A small network was shown many inputs. Here are its activations along a few directions, one row for each input.
Each table varies a few parts of the input and shows all the possible inputs, shuffled.
Descriptions start from the smaller parts, as in this example, which fits no table here: one of 5 places around a ring, together with either a single point or one of 9 places along a line or (one of 3 separate values, together with one of 6 places along a line).
Shared parts are said once, and a part with two or three values counts as separate values.
In the rows, zero is written as 128.

Other details of the inputs vary at random and push rows far along two fixed directions, the same in every table; ignore that.

Rows:
x1: [101 114 149 141 127 161 111 169 138 157 104]
x2: [ 98 127 154 146 122 142 113 184 152 132 102]
x3: [160 155  87 118 142  85 130  30 121  85 191]
x4: [113 105 151 139 135 159 138 178 135 146  89]
x5: [168 150 128 134 114 101 176 123 125 180 167]
x6: [170 156 142 145  96  94 169 113 131 171 163]
x7: [106 113 142 139 130 168 132 166 137 153  86]
x8: [118 100 112 107 164 137  87  89 125  59 116]
x9: [ 98 127 147 152 128 146 113 175 156 136  94]
x10: [135  84 108  74 147 131 104 101 105  67 106]
x11: [ 94 134 152 132 111 153 105 178 139 145 108]
x12: [120  92 117 105 163 135  89  93 123  57 123]
x13: [116 106 123  85 145 136  80 101 109  57 131]
x14: [153 180 136 149 110  87 158 135 133 163 169]
x15: [148 143 114 156 102  94 189 118 126 162 164]
x16: [163 162 111 133 102  94 174 116 128 178 153]
x17: [156 155 122 150 115 111 181 111 128 180 167]
x18: [124  99 122  83 154 141  82  99 101  68 129]
x19: [110  93 113 103 153 146  83  83 123  66 129]
x20: [107 107 128 132 111 143 135 179 136 139  76]
x21: [111 101 120  97 146 135  82  96 122  53 133]
x22: [112 100 144 117 111 147 129 182 132 151  92]
x23: [ 96 134 149 148 123 144 110 179 154 133  95]
x24: [173 123  77  96 123  76 156  42  98  86 184]
x25: [126  93 121  88 159 143  85  97 103  70 128]
x26: [112 101 109 106 158 144  83  82 125  65 120]
x27: [158 159  93 106 130  84 125  39 113  85 201]
x28: [151 169 123 163 120 101 160 112 140 178 167]
x29: [148 187 127 157 110  88 157 129 143 160 165]
x30: [101 108 125 130 106 150 131 172 136 143  80]
x31: [158 158 134 157 118  97 165 123 131 180 176]
x32: [147 189 127 149 106  96 153 123 135 169 168]
x33: [157 155  92 112 132  84 128  35 117  85 201]
x34: [148 158 132 164 114  94 164 122 144 171 178]
x35: [120 118 116  90 153 134  80  99 113  55 116]
x36: [105 119 148 150 137 151 115 174 147 147  92]
x37: [113 118 155 136 135 150 114 185 133 149  97]
x38: [106 138 152 133 127 148 110 184 135 145  91]
x39: [120 106 150 123 131 154 130 183 133 152  87]
x40: [ 94 107 128 145 114 156 137 166 136 141  83]
x41: [101 139 149 132 121 155 106 177 135 149  96]
x42: [164 161 121 154 126 104 183 116 130 172 153]
x43: [115  91 114 100 157 148  83  84 116  72 128]
x44: [150 148 105 141  91  94 179 117 127 170 159]
x45: [102 108 154 146 129 153 115 175 143 149 108]
x46: [108 106 138 117 107 154 125 175 133 156  90]
x47: [109 120 149 146 138 153 115 175 140 150  90]
x48: [104 120 150 134 125 161 109 174 132 157 104]
x49: [144 163 132 162 109  93 161 124 146 164 178]
x50: [117 109 119  94 151 130  83 102 119  49 125]
x51: [110  80  97  98 138 146 111  85 107  64 114]
x52: [163 174 127 152 125  96 160 126 128 176 159]
x53: [158 176 124 151 119 102 158 118 128 182 165]
x54: [140 168 126 162 106  98 157 116 147 169 177]
x55: [126  80  99  86 140 128 110 101 106  58 106]
x56: [162 182 129 148 120  93 159 127 127 175 161]
x57: [156 184 126 147 114  99 156 121 127 181 166]
x58: [165 137  80 118 146  94 159  22 102  89 178]
x59: [193 148 100 104 134  80 142  27 106  88 172]
x60: [100 106 131 147 119 149 141 173 136 136  78]
x61: [ 99 120 153 151 126 143 116 180 154 136 102]
x62: [160 149 128 149 118 106 184 119 126 174 168]
x63: [110  81 107 103 151 153 111  80 107  67 117]
x64: [111 113 154 144 137 150 117 180 138 148  98]
x65: [115 120 156 134 109 158 116 162 142 148  80]
x66: [138  94 110  80 162 144 101  94 107  72 104]
x67: [111 125 157 132 130 148 112 187 131 148  98]
x68: [ 91 135 146 146 117 151 106 172 154 138 100]
x69: [107 130 157 131 126 146 111 188 132 142  98]
x70: [154 175 136 143 108  94 158 132 125 173 177]
x71: [153 147 114 158 108  90 191 122 127 159 155]
x72: [119  88 106 107 162 144 115  85 109  59 104]
x73: [113 115 142 124 126 164 124 172 135 159  84]
x74: [129  87 110  76 151 153  98  89 105  79 117]
x75: [103 122 146 144 132 160 111 168 140 155  94]
x76: [187 141  79  89 138  75 151  39 100  93 172]
x77: [107 112 154 149 135 148 118 179 145 147 100]
x78: [102 102 147 151 130 153 144 173 135 140  89]
x79: [113 113 159 131 104 158 117 163 140 150  89]
x80: [119 105 117  83 151 147  78  92 103  73 127]
x81: [109 118 111  95 146 139  77  91 121  56 122]
x82: [140  90 130  88 144 136  95  89 112  60 106]
x83: [ 95 127 156 138 113 145 109 184 146 136 111]
x84: [149 181 130 143 105 100 155 124 126 177 175]
x85: [148 144 125 161 114 102 189 115 127 166 165]
Each input here is: one of 5 places around a ring, together with either a single point or one of 6 places around a ring or one of 10 places around a ring.
Question: The inputs of x5 and x66 match in every part but the place on the ring of 5. If x62 is changed in the same way as x5 into x66, which row does it become?
Answer: x42
Question: The inputs of x41 and x70 match in every part but the place on the ring of 5. If x30 is changed in the same way as x41 into x70, which row does it become?
Answer: x24
Question: The inputs of x9 and x54 match in every part but the place on the ring of 5. If x23 is changed in the same way as x9 into x54, which row does it become?
Answer: x33
Question: Change only the place on the ring of 6 in x16. List by row number the other rows that result.
Answer: x7, x30, x40, x58, x73

Rows:
x86: [121 142 101  71 111 121  76  89  99  60 148]
x87: [142  89 101 134 183 127 139  76 108  52 125]
x88: [174 205 131 128  94  72 150 165 138 185 161]
x89: [ 36 109 167 172 146 189  64 210 170 140  75]
x90: [172 154 115 134  87  64 202 156 124 186 140]
x91: [169  88 111 101 160 105 132  82 102  57 104]
x92: [ 91  85 205 105 143 223  62 222 122 190  84]
x93: [108  81  90 109 112 136 126  53 130  63 142]
x94: [112  79  81 135 162 134 128  61 131  62 145]
x95: [150 203 155 189 150  91 163 138 149 176 172]
x96: [164 139 135  86 172 109  84  88 120  56 126]
x97: [121 192 133 177  74 100 140 117 156 185 186]
x98: [ 94  66 152 113 138 236 120 194 117 200  25]
x99: [139 159 114 138  60  86 207 139 123 181 158]
Question: Describe the family of inputs behind these rows.
Answer: one of 2 separate values, together with either a single point or one of 6 places around a ring
Question: The inputs of x87 and x95 match in every part but the choice among 2 separate values. If x99 is changed in the same way as x87 into x95, which row does it become?
Answer: x86
Question: Change only the choice among 2 separate values in x88. List by row number the other rows that result.
Answer: x90

Rows:
x100: [127 125 122 123 127 129 128 129 127 122 119]
x101: [124 128 133 128 135 128 119 130 130 120 130]
x102: [141 151 129 139 122 114 140 117 133 147 150]
x103: [137 146 121 139 117 114 149 118 129 146 145]
x104: [127 120 125 123 127 127 129 132 126 120 124]
x105: [123 126 124 128 128 130 128 127 128 119 120]
x106: [124 127 134 126 131 132 117 126 131 123 131]
x107: [126 119 127 121 123 131 127 127 127 124 125]
x108: [146 148 123 133 120 110 147 124 127 147 141]
x109: [142 145 120 135 120 109 151 125 128 144 144]
x110: [130 127 135 123 130 129 120 129 127 122 126]
x111: [125 120 125 121 125 130 127 130 125 123 127]
x112: [126 130 130 121 133 133 119 130 123 125 129]
x113: [127 127 132 121 131 132 119 130 124 125 131]
x114: [132 118 128 128 135 134 131 123 127 125 119]
x115: [123 127 132 126 133 132 117 129 129 123 133]
x116: [129 119 126 128 139 133 132 127 124 125 122]
x117: [130 116 129 128 137 132 131 128 125 124 124]
x118: [136 145 125 142 121 111 143 120 132 144 154]
x119: [126 125 125 119 129 131 123 131 122 126 125]
x120: [126 130 132 128 132 130 118 126 132 121 125]
x121: [131 115 130 128 135 132 131 125 127 124 122]
x122: [126 127 134 128 132 129 118 128 132 120 128]
x123: [128 126 134 121 129 133 118 128 126 125 128]
x124: [128 115 128 127 135 135 130 126 124 127 126]
x125: [139 153 126 139 124 114 139 118 132 147 150]
x126: [128 119 125 127 136 137 129 123 124 129 121]
x127: [128 120 127 122 124 128 128 129 128 120 122]
x128: [122 124 124 128 129 128 129 129 127 118 124]
x129: [131 125 128 120 127 128 124 128 126 124 119]
x130: [131 122 131 120 126 127 124 130 126 123 122]
x131: [140 145 127 144 120 108 145 121 135 142 149]
x132: [129 124 128 119 125 132 122 126 125 127 122]
x133: [130 129 132 123 130 130 119 128 127 123 123]
x134: [139 143 124 141 118 108 151 123 130 140 148]
x135: [124 123 122 121 127 131 127 130 124 124 125]
x136: [127 131 129 122 132 134 118 127 125 126 125]
x137: [119 126 125 130 132 131 121 127 129 122 129]
x138: [122 124 128 131 131 127 122 130 131 118 129]
x139: [144 144 126 131 118 111 146 124 125 148 150]
x140: [128 122 125 123 125 129 128 127 129 121 119]
x141: [121 127 125 131 133 128 122 129 130 119 127]
x142: [146 144 126 133 120 107 147 126 126 145 147]
x143: [128 126 126 120 131 127 125 132 123 123 122]
x144: [129 115 130 127 133 136 129 123 125 128 124]
x145: [128 130 130 123 135 129 120 132 124 122 126]
x146: [124 126 128 131 129 129 122 125 133 119 123]
x147: [129 122 130 118 125 130 123 128 124 126 125]
x148: [129 117 127 127 133 137 129 122 126 129 121]
x149: [126 122 125 121 123 132 127 125 127 125 122]
x150: [124 123 126 128 125 129 128 125 129 119 120]
x151: [122 123 126 126 124 133 127 124 128 122 123]
x152: [129 132 130 123 133 131 119 129 126 123 123]
x153: [119 123 123 126 128 132 127 128 126 122 126]
x154: [122 128 125 131 131 129 122 126 131 120 123]
x155: [122 126 127 130 127 132 120 123 131 123 126]
x156: [128 126 125 119 128 132 123 128 123 127 122]
x157: [122 120 128 126 123 131 127 125 128 121 126]
x158: [121 123 129 130 127 131 120 125 131 122 129]
x159: [140 142 126 141 116 109 151 121 132 142 146]
x160: [ 90 134 167 169  95 161 144 236 159 209  76]
x161: [120 120 126 126 126 131 127 128 126 121 128]
x162: [123 131 130 128 136 129 119 130 130 120 128]
x163: [129 127 133 123 133 129 120 132 125 121 128]
x164: [129 129 132 122 129 134 118 126 126 126 125]
x165: [141 154 127 141 126 111 141 120 133 144 147]
x166: [127 118 125 127 137 136 130 125 123 128 124]
x167: [130 120 125 128 137 134 131 125 126 126 118]
x168: [120 128 125 130 130 132 120 125 130 123 126]
x169: [122 130 129 126 135 133 117 128 129 124 131]
Question: Describe the family of inputs behind these rows.
Answer: one of 2 separate values, together with one of 5 places around a ring, together with either a single point or one of 6 places around a ring
Question: The inputs of x144 and x121 match in every part but the choice among 2 separate values. If x135 is changed in the same way as x144 into x121, which row does it become?
Answer: x109
Question: The inputs of x101 and x115 match in every part but the choice among 2 separate values. If x145 is changed in the same way as x101 into x115, which row does it become?
Answer: x112
Question: Change only the place on the ring of 6 in x159. List by row number the other rows that result.
Answer: x110, x122, x127, x130, x131
Question: Change only the place on the ring of 5 in x144. List by row number the other rows that result.
Answer: x124, x126, x148, x166
Question: Change only the choice among 2 separate values in x103. List by row number the other rows that result.
Answer: x105
